Each row below holds a small network's activations on one input, seen along a few directions.
Each table varies a few parts of the input and shows all the possible inputs, shuffled.
A made-up example of a description, with smaller parts first: values(3) and (point or ring(11) or (line(6) and ring(8))).
Shared parts are said once, and a part with two or three values counts as separate values.

Other details of the inputs shift rows strongly along two fixed directions, in all tables alike. That doesn't count.

Rows:
R1: [  8  41 -10  10 -25  26 -44   9 -18 -21   9 -31]
R2: [ 13  12   2  30 -10  11 -28   8 -13 -13  -7  -3]
R3: [-17 -17   7   2  20  -3  20 -14  -8  10  -6   8]
R4: [ 31  27   6  28 -34  -3 -38  20  11 -15  13  -1]
R5: [-20  -9  17 -10  28   5  22 -23  -8  -2 -18   1]
R6: [ 15 -19  -9  -9  -4 -25  34  10  13  27  -2  23]
R7: [ -3  -6  11   8  -1 -16  18   0  -6   7  -5  15]
R8: [-38 -11  16 -12  20  31   2 -37   5 -23  12 -17]
R9: [ 55  18   0  29 -41 -55 -13  40  24  35  13  24]
R10: [-30 -15  -4 -33  15 -11   7 -14 -11   8   3  -4]
R11: [-19 -21  -8 -15  20  33  13 -19  -1 -17  -3  -6]
R12: [ 19  22  11  22  -7  10 -25   6 -11 -19 -19  -6]
R13: [ -9   5 -10 -14  -2 -18   2  -7 -12   8   8 -11]
R14: [-17 -19   5   1  16  -4  28  -5  -7   6  -8  -1]
R15: [ -4 -23  -2 -15  14   8  22 -15   2   8   1   7]
R16: [-30   0   0 -33  14  -4  20  -5  -6  18   8   0]
R17: [ 10 -15 -10  -9   9  -8  20   3   5  10   1  20]
R18: [-23 -14  11   5  20  29   2 -22 -18 -15  -6 -18]
R19: [  9 -15  -6   8  -2 -56  46  25   9  41 -13  29]
R20: [ -3 -15  -8  -4  -4  14  11  -7   6   1  -9  -4]
R21: [-18   2  -4 -26   5  -2  -8   9  -8   5   2   4]
R22: [-23 -15  -1 -12  26   2  22 -10  14  -5   9  -3]
R23: [ 11   2  11 -11   8 -37  24   2  23  24   1  18]
R24: [  7  -8  -3  -4  13 -31  20  11  18  17  13  18]
R25: [-32 -13   2 -11  34  18   5 -27   8 -12  11  -5]
R26: [ 32  24   7  38 -33  -6 -30  26 -10 -13  -6   6]
R27: [ 38  20  -2  24 -39  11 -35  16   0 -16   0   6]
R28: [-3 -8 -1  9  9 -8 16 10 -6  0 -9  5]
R29: [ 10  32 -11  12 -24  17 -53   3 -22 -28   7 -34]
R30: [ 43  14  -2  27 -40  11 -38  13   0   0   0   0]
R31: [ 14   7 -11  17 -22  36 -30   5   0 -25  -9 -17]
R32: [-32 -16  11 -11  28  33   1 -32   3 -17  12 -24]
R33: [-42 -12  -2  -8  28  38   1 -27   9 -28   2 -27]
R34: [-12  -3 -10 -22   5 -15  -9   2 -11   0   3   0]
R35: [ 60  33   3  21 -32 -52 -15  43  25  21   1  24]
R36: [-13 -13   7 -24  22  19  20 -31   3  -3 -13   3]
R37: [-27 -10  -2   7  18  22   8  -9 -10 -17 -15 -13]
R38: [-37 -18   3 -11  23  21  14 -25  13  -8   3 -21]
R39: [ 13  12   8  20 -21  18 -29   5   8 -15   9 -27]
R40: [ -8 -19  -9 -13  20   7  17 -14   4   4   0  18]
R41: [ -2  20   7  -3 -28  27 -52   9 -16 -11   2 -25]
R42: [ 21 -14  -4 -10 -11 -48  41  12  16  37   2  46]
R43: [  5  38  -1   5 -26  30 -49  16 -16 -19   6 -26]
R44: [ 17 -13  -6   5  10 -56  40  27   3  35  -4  40]
R45: [ 10  11 -15 -18  -8 -59  36  22   3  48  12  23]
R46: [ 21  20   4   9 -12  40 -37  -8  -4 -31 -13 -14]
Description of these inputs: values(2) and (ring(5) or (values(3) and line(6))).
Q: The inputs of R16 and R43 match in every part but the values(2) part. If R20 is changed in the same way as R16 into R43, which row does it become?
A: R31
Q: The inputs of R24 and R32 match in every part but the values(2) part. If R44 is changed in the same way as R24 into R32, which row does it become?
A: R18
Q: Which other rows does R33 become when the line(6) part takes its other values? List them by row number.
A: R4, R22, R24, R25, R35
Q: Which other rows does R26 become when the values(3) part takes its other values? List them by row number.
A: R4, R27
Q: A walk changes only the ring(5) part. It starts at R34 and steps to R29. List the rest of the walk in order.
A: R1, R43, R21

Rows:
R47: [  7   4   0  17 -14  53 -39  -6  -4 -36  -6 -22]
R48: [ 12   8  11  12 -17  53 -39 -14  -7 -31  -7 -20]
R49: [ -2  21   6  14 -11  36 -42  -8 -29 -32 -12 -29]
R50: [-14 -10  14 -11  22 -20  27 -11  14  14   5  15]
R51: [ 34  20   3  26 -19 -26 -14  25  14   7   7   8]
R52: [-21  -8 -17 -46  11 -21  14  -7   6  21  25  10]
R53: [ -7 -25 -10 -11  12  -7  37  -7  11  14  -1  18]
R54: [-23 -15  -8 -13  17 -21  35   1 -11  17  -5  10]
R55: [ 35  21   7  24 -22 -28 -14  20  14   6   4   9]
R56: [ -5 -28  -7 -13  13  -7  35  -9  11  18  -3  16]
R57: [-34 -20   5 -21  33  56   5 -48  -5 -33  -8 -16]
R58: [ 32  12   5  28 -27 -26 -13  25  14  13   8  -1]
R59: [ 26  13  -5  20 -30 -26 -11  31 -13  17  -6   2]
R60: [ 27  20   4  14 -27 -26 -14  27 -14  16  -9  13]
R61: [ -8  15   1  17 -11  39 -43   2 -27 -33 -10 -29]
R62: [ 30  14   2  29 -27 -26 -10  26  14   9   9   2]
R63: [-20   1 -10 -45  12 -19  20  -2  15  22  15   4]
R64: [ -1 -20  -8 -15  20  -7  33  -8  10  11  -3  23]
R65: [-18  -9  -7 -16  25 -20  31   0 -13  15  -7  15]
R66: [-51 -16  11 -10  40  44   0 -37   1 -34   4 -26]
Q: Describe the family of inputs behind these rows.
A: values(2) or (values(3) and line(6))
Q: Which other rows does R54 become when the values(3) part takes its other values? List them by row number.
A: R53, R62
